A small network was trained on made-up records. Each row is its average activation on records with the value named, seen along a few directions.
Related values have similar rows: they may be neighbours, one step apart, or belong to one group.
In the rows, zero is written as 500.
Random noise pushes rows far along 2 fixed directions. That doesn't count. These rows show it; they differ only by the noise:
[450 550 540 368 334 566 687 431 538 457 571 651 423 466 445 468 672]
[454 547 541 373 337 567 685 431 542 460 574 652 425 466 447 465 669]
[505 453 494 852 555 596 348 430 564 689 673 441 526 455 659 413 342]
[416 567 528 362 327 557 669 432 498 450 548 608 419 472 444 494 663]


Values of J:
j2: [606 523 461 572 668 567 440 518 559 668 599 484 576 476 610 320 437]
j7: [743 517 444 467 697 545 505 505 532 592 548 587 542 534 518 412 459]
j4: [462 512 600 266 319 430 813 506 660 300 486 781 405 517 400 501 778]
j10: [585 279 477 600 596 363 425 568 611 433 518 486 521 526 473 577 372]
j3: [529 541 630 423 307 525 656 442 577 449 533 741 455 505 422 346 729]
j1: [648 376 536 150 521 523 674 616 636 260 356 634 550 480 317 583 587]
j6: [409 650 397 117 520 457 511 528 186 372 229 280 461 577 414 832 484]
j8: [433 411 641 542 490 393 454 504 603 456 414 522 516 518 493 503 484]
j9: [679 289 517 792 758 381 262 627 616 557 494 454 608 517 591 438 314]
j5: [546 594 431 557 464 542 477 508 410 641 587 483 523 470 507 403 517]
j11: [442 568 480 532 429 577 557 436 495 520 554 541 475 462 496 454 530]
The values of J form a ring.
Question: Going along J from j3 by way of its neighbour j11, in what order are j10, j1, j6, j8 met?
Answer: j6, j1, j10, j8
Question: Name the neighbours of j2, in listed order.
Answer: j7, j5

Values of P:
p7: [605 264 511 762 667 481 266 518 594 611 586 382 564 499 610 514 256]
p2: [ 95 652 444 566 359 318 329 510 156 457 296 146 476 546 473 688 446]
p10: [640 430 545 960 656 644 385 395 737 818 782 612 551 437 710 266 311]
p5: [433 547 527 542 367 634 583 411 534 486 589 576 451 437 509 438 567]
p6: [641 408 495 259 543 513 703 548 617 319 447 724 472 472 337 554 589]
p4: [613 405 532 250 529 546 576 576 565 391 459 560 533 464 433 475 593]
p3: [547 393 594 633 573 420 406 528 639 471 452 504 563 547 551 478 426]
p8: [615 598 416 601 653 504 386 534 502 589 483 385 603 574 587 453 360]
p1: [543 590 471 391 513 579 558 507 406 483 488 552 458 465 487 454 598]
p9: [442 634 422 533 469 532 455 466 325 620 501 419 505 478 487 498 474]
p11: [349 537 521 220 271 342 702 507 435 359 462 546 368 577 411 657 732]
The values of P form a ring.
Question: Fewest steps between p11 and p6?
Answer: 3
Question: Going along P from p4 by way of its neighbour p8, in what order are p7, p5, p3, p9 met?
Answer: p9, p5, p3, p7
